These are the activations of a small neural network, seen along a few directions. Each row is one input.
Each table varies a few parts of the input and shows all the possible inputs, shuffled.
Descriptions start from the smaller parts, as in this example, which fits no table here: one of 5 places around a ring, together with either a single point or (one of 2 separate values, together with one of 4 places along a line) or one of 11 places along a line.
Shared parts are said once, and a part with two or three values counts as separate values.
In the rows, 128 means zero.

Other details of the inputs shift rows strongly along two fixed directions, in all tables alike. That doesn't count.

Rows:
R1: [186 132  90 162  97 140 142 125 129 127 116 115 121 146 138 124]
R2: [161 163  54 221 109 242  71  87  91 111  41 135 149 154 216 138]
R3: [ 62 174 198 112 171  98  76  81 167 122 115 124 132 119 129 120]
R4: [ 82 130 201  87 149  58 117 158 166 127 185 140 133 105 102 124]
R5: [ 88 114 157  92 145  86 139 146 149 126 134 128 139 101  87 132]
R6: [190  51  64  91  61 146 214 159  57 157 149 127  78 152 100 140]
R7: [ 68 163 189 140 195 116  90 112 167 100 120 131 154 100 129 124]
R8: [ 86 136 189  90 154  56 120 160 171 130 193 137 136 112 105 116]
R9: [ 96 137 169  77 134  66 128 135 150 140 167 125 125 135 102 121]
R10: [ 51 170 178 116 176  91  90  74 168 116  99 118 134 110 106 117]
R11: [138 156 116 188 147 226 109  73  91 102  89 131 107 141 203 138]
R12: [ 59 182 192 113 170  95  81  83 168 121 121 118 133 123 129 117]
R13: [172 157  97 225 104 239 106  57  98  94  25 115 103 151 195 140]
R14: [125 144  88 184 153 225 123  65 100 106  57 114 125 131 174 139]
R15: [206  15  86  76  59 118 235 241  69 159 219 139  96 131  82 143]
R16: [ 54 163 173 122 191  99  95  98 173 105  99 123 159 100 114 124]
R17: [228  53  81 116  28 125 205 196  85 143 149 130  89 157 104 140]
R18: [185 134  40 181  92 190 101 134  90 134  95 133 150 149 182 129]
R19: [126 143 103 172 140 223 113  41  88 113  41 121  96 136 168 137]
R20: [ 72 133 168  73 151  37 131 131 174 139 160 121 134 116  67 113]
R21: [194  46  91 117  78 174 202 191  59 139 162 137  92 130 118 152]
R22: [ 90 156 166  70 155  34 123 141 177 152 191 118 139 127  91 107]
R23: [ 79 171 170 141 149  89  38 128 178 121  93 154 187 110 132 126]
R24: [207   4 102  70  57 125 227 239  62 158 204 148  89 122  79 155]
R25: [ 73 183 183 133 188 101  85 101 176 113 148 129 149 114 144 109]
R26: [ 82 143 153  72 161  28 132 131 178 147 171 118 142 113  70 107]
R27: [112  81 142  49 124  26 180 199 156 154 202 128 146 104  48 121]
R28: [ 73 171 179 141 199 111  92 109 175 107 133 124 161 100 128 114]
R29: [ 68 163 206 133 182 113  75  99 166 109 128 139 137 104 142 128]
R30: [129 102 155  58 127  29 164 205 156 156 240 139 131 116  80 114]
R31: [161 131  85 151 107 204 145  89  77 134 110 114  92 165 172 133]
R32: [227  46  93 115  28 134 195 191  82 145 138 135  84 147 102 146]
R33: [ 94 140 158  94 120  31  80 191 181 135 153 152 186 116  96 121]
R34: [169  74  72  96 105 119 197 173  99 154 167 123 122 124  98 133]
R35: [ 89 182 186 149 152  70  79 105 205 103 104 117 152 122 115 111]
R36: [126 134 104 178 150 233 115  63  92 105  41 125 118 120 171 148]
R37: [233  60  69 117  31 123 206 191  93 149 162 124  97 159 103 132]
R38: [ 79 176 167 144 206 108  91 110 175 111 136 123 161  97 131 112]
R39: [131 159  80 177 147 213 123  40  95 119  63 108 109 148 170 124]
R40: [203  62  60 121  34 143 156 207  73 156 142 155 132 148 128 148]
R41: [167 168  47 219 111 241  71  84  91 113  46 131 154 153 216 132]
R42: [153 174  76 192 135 251 114  34  78 120  68 107 101 167 209 128]
Description of these inputs: one of 6 places along a line, together with either one of 2 separate values or one of 5 places around a ring.
The inputs of R20 and R10 match in every part but the place on the line of 6. If R14 is changed in the same way as R20 into R10, which row does it become?
Answer: R5
The inputs of R22 and R12 match in every part but the place on the line of 6. If R38 is changed in the same way as R22 into R12, which row does it become?
Answer: R21
A walk changes only the place on the ring of 5. It starts at R29 and steps to R24. List the rest of the walk in order.
Answer: R36, R19, R3

Rows:
R43: [ 48 159 174  82 188  57 117 105 175 131 148 116 139 116  87 112]
R44: [144 111  87 162 146 206 150  98  84 114  84 126 113 121 151 142]
R45: [106 164  98 186 147 199  69  83 122 103  45 133 166 125 181 135]
R46: [182  71  65 102  61 121 157 208  89 160 152 148 148 138 117 148]
R47: [ 58 139 191 108 183  64 110 114 179 112 120 126 146  88  86 117]
R48: [110 115 178  89 125  63 149 143 163 135 155 113 117 121  79 131]
R49: [118 194  79 170 145 177  86  51 123 133  69 112 145 149 184 121]
R50: [161 127 113 182 136 218 128  98  83 121 106 140 106 125 182 137]
R51: [ 68 158 155 113 170  58  87 127 195 121 122 131 182  94  98 113]
R52: [ 88 189 168 109 158  45  77 123 190 137 167 125 154 134 127  96]
R53: [ 72 168 195 138 150  73  78 155 193 101 135 134 169 121 126 121]
R54: [145 180 113 196 130 184  70  43 139 113  33 109 128 150 173 124]
R55: [ 97 101 182  84 121  73 140 169 153 121 138 143 140 111  83 136]
R56: [ 56 166 184  94 187  70  98 105 181 133 178 129 138 114 112 107]
R57: [148 128  96 147 116 196 161  66  88 122  82 115  88 162 153 135]
R58: [171 133  79 186  99 182 118  95 103 116  66 131 119 138 144 132]
R59: [ 81 169 148 118 166  56  78 131 191 132 127 134 187 101 108 118]
R60: [ 66 157 203  97 174  68 117 103 190 115 119 118 144 113  84 119]
R61: [ 66 158 170 120 148  66  74 141 186 114 105 139 172 106 101 120]
R62: [160  48  96  94  88 142 188 195  73 141 153 143 116 123 103 151]
R63: [187  68  88 113  42 116 158 198  90 144 137 149 120 142  93 141]
R64: [168  60  87  87 102 138 208 170  80 153 161 119 101 133  91 140]
R65: [154 114 107 165 123 203 155  88  97 107  68 129 104 133 150 143]
R66: [ 78 164 211 106 165  73  94 106 185 111 132 115 136 113 103 116]
R67: [174  58  88 100 107 143 191 190  79 149 181 144 107 116 111 141]
R68: [181  72  62  93  72 125 187 176  97 161 155 119 129 138  97 130]
R69: [120 180 100 187 147 191  92  54 133 111  43 107 136 137 163 122]
R70: [ 51 136 197 105 168  74  95 132 169 108 116 133 156  92  96 124]
R71: [175  72 103  92  64 116 203 147  90 152 164 116  72 158 102 140]
R72: [ 69 167 182 127 177  75  68 159 183 110 161 146 191 109 136 121]
R73: [174  53 120 106  55 132 183 191  89 138 147 137  97 134 107 157]
R74: [144 117  82 166 152 211 143 102  81 113  97 128 116 116 161 143]
R75: [116 198 101 184 166 190  90  57 122 110 108 115 137 152 206 114]
R76: [101 116 168  82 157  77 135 158 156 144 198 132 136 107  92 119]
R77: [145 113  96 155 132 203 155  82  83 122  78 107 100 137 145 134]
R78: [ 93 176 168 107 134  38  79  96 193 135 117 119 139 138 103 106]
R79: [ 92 117 154  72 164  69 149 160 149 139 180 120 139 104  76 124]
R80: [ 61 173 148  90 160  48  97 108 188 138 137 116 164 118  99 102]
R81: [178  54  96 107  99 146 185 185  85 149 192 149 104 118 114 139]
R82: [208  80  82 123  73 119 163 205 100 151 181 145 122 143 126 127]
R83: [135 170 119 204 121 194  51  72 132 102  23 132 138 144 183 136]
R84: [165  53  97  97  94 149 175 205  71 148 176 152 119 121 121 150]
R85: [103 111 193  96 134  80 115 183 144 137 181 157 144 104 109 131]
R86: [193  76  78 119  91 129 181 203  92 141 197 143 129 135 130 133]
R87: [123 195 109 198 177 206  83  67 127 101  95 113 152 139 205 120]
R88: [161  51  91  95  94 144 182 202  70 141 167 146 119 120 111 153]
R89: [181  56 127 101  55 136 172 195  84 134 155 141 100 135 113 149]
R90: [ 89 110 155  67 137  51 158 133 145 144 163 115 113 126  72 115]
R91: [144 172 112 205 132 181  67  55 144 105  29 125 130 138 173 128]
R92: [ 66 174 200  98 177  66  98 104 174 136 171 131 131 120 119 107]
R93: [182 152  82 181 116 197 111 109 100 129 109 119 127 156 187 122]
R94: [176  83  64  91  59 108 189 160  94 162 152 120  97 156  97 124]
R95: [124 193 124 208 149 199  95  66 137  93  71 102 132 151 192 120]
R96: [131 184 144 190 164 214  90  47 119 100  70 115 106 130 194 131]
R97: [162 136 113 171 135 221 132  88  80 129 111 125 101 140 181 133]
R98: [192  77  94 128  64 122 191 201 106 132 172 131 110 146 117 133]
R99: [126 167 144 197 153 210  88  51 123  87  51 120 114 125 182 135]
R100: [ 76 177 201  97 167  59 100 102 181 125 159 125 119 119 118 112]
R101: [196  66 117 107  78 130 187 184  90 141 174 143  86 122 117 142]
R102: [172 138  91 188 109 199  91 137  96 120 100 145 140 152 193 137]
R103: [117 137 137  87 101  37 129 136 155 147 153 123 128 138  75 109]
R104: [ 72 168 200  95 156  59 100  95 180 118 144 116 122 128 106 112]
R105: [118 197 115 194 140 184 100  55 130 101  84 104 118 162 194 115]
R106: [160  75  74  80 100 131 203 160  74 157 182 122  90 144 104 133]
R107: [ 76 158 217 120 162  84  75 138 176 109 135 144 147  96 128 129]
R108: [165 144  59 161 114 189 122  99  99 143  87 114 143 145 165 134]
R109: [157 117 111 178 113 199 144  89 100 110  76 120  94 132 158 149]
R110: [ 97 119 160  73 164  74 141 165 151 145 189 126 139 105  87 120]
R111: [112 116 138  99 122  52 130 164 170 133 139 135 147 108  76 118]
R112: [ 93 102 176  89 143  82 115 184 149 134 189 156 151  98 103 132]
R113: [165  77  80  81 100 136 197 166  76 163 192 129  89 146 113 130]
R114: [171 141  80 177  96 187 122  83  98 125  69 114 116 151 144 129]
What do these inputs look like to the network?
Answer: one of 4 places along a line, together with either one of 3 separate values or one of 5 places along a line or one of 10 places around a ring
The inputs of R95 and R98 match in every part but the place on the line of 4. If R93 is changed in the same way as R95 into R98, which row does it become?
Answer: R82
The inputs of R51 and R80 match in every part but the place on the line of 4. If R67 is changed in the same way as R51 into R80, which row does it become?
Answer: R113
A walk changes only the place on the line of 5. It starts at R108 and steps to R68. List the rest of the walk in order.
Answer: R69, R114, R54
Change only the place on the ring of 10 in R89. List by row number the other rows that result.
Answer: R55, R62, R70, R73, R84, R85, R88, R107, R112
Change only the choice among 3 separate values in R75. List by row number the other rows that result.
Answer: R52, R105

Rows:
R115: [ 29 216 182 147 166  90  29  82 189  98 105 134 167 133 161 108]
R116: [150  76 137  84  42  76 151 208 111 142 159 151 117 147 105 140]
R117: [ 24 173 217 159 229 114  85  71 183  75 113 132 135  85 122 118]
R118: [189  86  90  99  77  53 161 206 149 156 175 138 146 108  84 124]
R119: [139 190 109 217 150 189  69  80 146 100  54  97 166 133 169 115]
R120: [148 128 145 143 122  99  91 141 166 128 103 153 163 101 125 137]
R121: [205  95  74 166  78 203 116 141  65 140  98 166 116 129 181 156]
R122: [117 143 143 107  92  29 133 165 187 122 141 115 154 136  85 122]
R123: [147  83 127  47 103  81 190 141 108 171 183 111  93 138  74 126]
R124: [192 101  85 175  45 189 145 132  95 113  59 123 107 165 164 151]
R125: [129  77 123  86 111  96 184 140 109 143 150 139  86 118  59 120]
R126: [166 111  97 164 139 243 179  90  59 114 114 115  79 142 183 152]
R127: [128 154 101 134 148  73  99 147 169 136 155 148 164 121 129 108]
R128: [ 58  92 111  65 154  89 142 191 136 141 131 134 197  97  83 145]
R129: [135 177  73 184 113 166 111  88 122 108  83 123 135 174 183 118]
R130: [ 60 175 206 114 209 112 114  85 167 106 147 108 134 104 140 120]
R131: [201  99  91 165  73 221 116 156  59 132 104 140 120 148 165 149]
R132: [162 105  94 167 139 243 178  95  61 106 108 121  75 136 177 145]
R133: [ 22 175 224 137 232  95  92  85 188  81 125 126 135  86 123 113]
R134: [126 147 124 120 134  71 112 175 163 139 173 124 170 137 103 100]
R135: [ 87 166 132 165 178 181 102  28 120 107  57 115 100 120 142 120]
R136: [105 163 196 145 150  89  61 140 196 114  99 124 184 110 106 125]
R137: [140  89 157  59 125 102 209 172 122 157 222 117 101 128 104 138]
R138: [110 128 134 102 146 124 140  87 120 134 117 114  94 125 102 119]
R139: [151  86 127  78  82  74 137 229 117 163 218 145 144 139  89 120]
R140: [138  81 130  51 110  72 186 145 112 168 179 113  90 130  66 127]
R141: [181 115  78 122 105 214 176  63  64 160 109 100  76 163 157 137]
R142: [147 154  78 185 130 197  75 101  99 131 101 158 136 130 202 132]
What do these inputs look like to the network?
Answer: either a single point or (one of 2 separate values, together with one of 6 places along a line) or (one of 3 separate values, together with one of 5 places around a ring)
Change only the choice among 3 separate values in R118. List by row number the other rows that result.
Answer: R119, R122

Rows:
R143: [107 159 160 169 143 147  76 104 150  99  80 134 145 120 155 133]
R144: [182 105  78 128  72 131 153 151 103 147 135 127 115 153 127 127]
R145: [148 146  95 171 104 163  96 100 125 119  59 126 144 141 149 132]
R146: [165  76 104 117  93 151 181 143  88 132 121 129  95 134 112 143]
R147: [167  90 100 114  92 146 183 124  93 143 134 117  86 147 113 132]
R148: [130 138 121 156 131 177 131  74 109 116  75 115 105 134 147 134]
R149: [163  97  95 113 113 156 177 140  82 145 167 125  97 141 134 131]
R150: [ 85 150 156 153 171 159 102  83 138 103  83 127 131 107 139 135]
R151: [ 93 119 176  49 140  21 156 154 170 149 194 118 120 118  60 114]
R152: [109 144 149  94 127  28 104 186 184 143 185 135 174 122  97 111]
R153: [ 98 158 141 147 179 161 109  86 128 116 123 123 129 120 158 124]
R154: [ 84 159 150 147 185 164 102  85 133 111 110 128 135 113 159 129]
R155: [118 158 129 121 130  83 106 136 160 135 151 128 152 135 127 112]
R156: [119 152 136 173 145 152  71 130 145 107  92 146 166 111 160 133]
R157: [ 94 153 158 106 164 101 127 103 151 132 152 117 122 125 117 113]
R158: [104 124 175 102 141  67 107 190 162 130 179 150 162 105 106 126]
R159: [157  75 104 116 108 167 176 158  80 132 144 132 105 125 124 143]
R160: [180  99  77 127  65 130 148 157 102 145 121 129 121 152 122 131]
What do these inputs look like to the network?
Answer: either one of 3 separate values or one of 5 places along a line or one of 10 places around a ring
What sort of input is R153?
Answer: one of 10 places around a ring

Rows:
R161: [169  85  89 128 101 187 180 121  67 140 133 126  84 136 143 139]
R162: [108 114 164  94 127  54 129 169 170 129 152 132 146 105  75 123]
R163: [111 132 148 109 127  92 112 159 143 134 161 136 147 126 122 121]
R164: [109 159 148 145 148 151 124  75 136 113 101 106 111 141 144 125]
R165: [ 61 144 187  89 156  38  98 150 183 126 139 131 165 103  83 120]
R166: [144  88 122  93 108 111 182 150 104 140 165 126  93 138  99 130]
R167: [120 176 136 167 149 139  79  87 152 116  95 125 142 128 158 118]
R168: [ 97 155 144 153 155 150  95 109 137 107  98 134 149 120 156 132]
R169: [194 100  69 153  77 179 156 125  86 136 100 127 107 147 141 137]
R170: [144 126 122 162 131 165 124 125 117 111 104 132 131 124 153 137]
R171: [109 172 129 148 141 137  79  95 143 124 103 129 143 135 156 123]
R172: [141 108 119 126 140 178 148 111  90 133 127 131 101 123 138 140]
R173: [165  86  92  98  75 114 160 164 102 152 143 134 119 145 106 131]
R174: [148  97 141  95 102  69 148 199 144 144 194 140 134 126  93 126]
R175: [ 97 177 113 159 183 155 107  79 144 114 106 111 146 124 152 117]
What do these inputs look like to the network?
Answer: either a single point or one of 4 places along a line or (one of 2 separate values, together with one of 5 places around a ring)
List by row number the other inputs of the same sort as R174.
Answer: R162, R163, R165, R167, R168, R169, R170, R171, R173
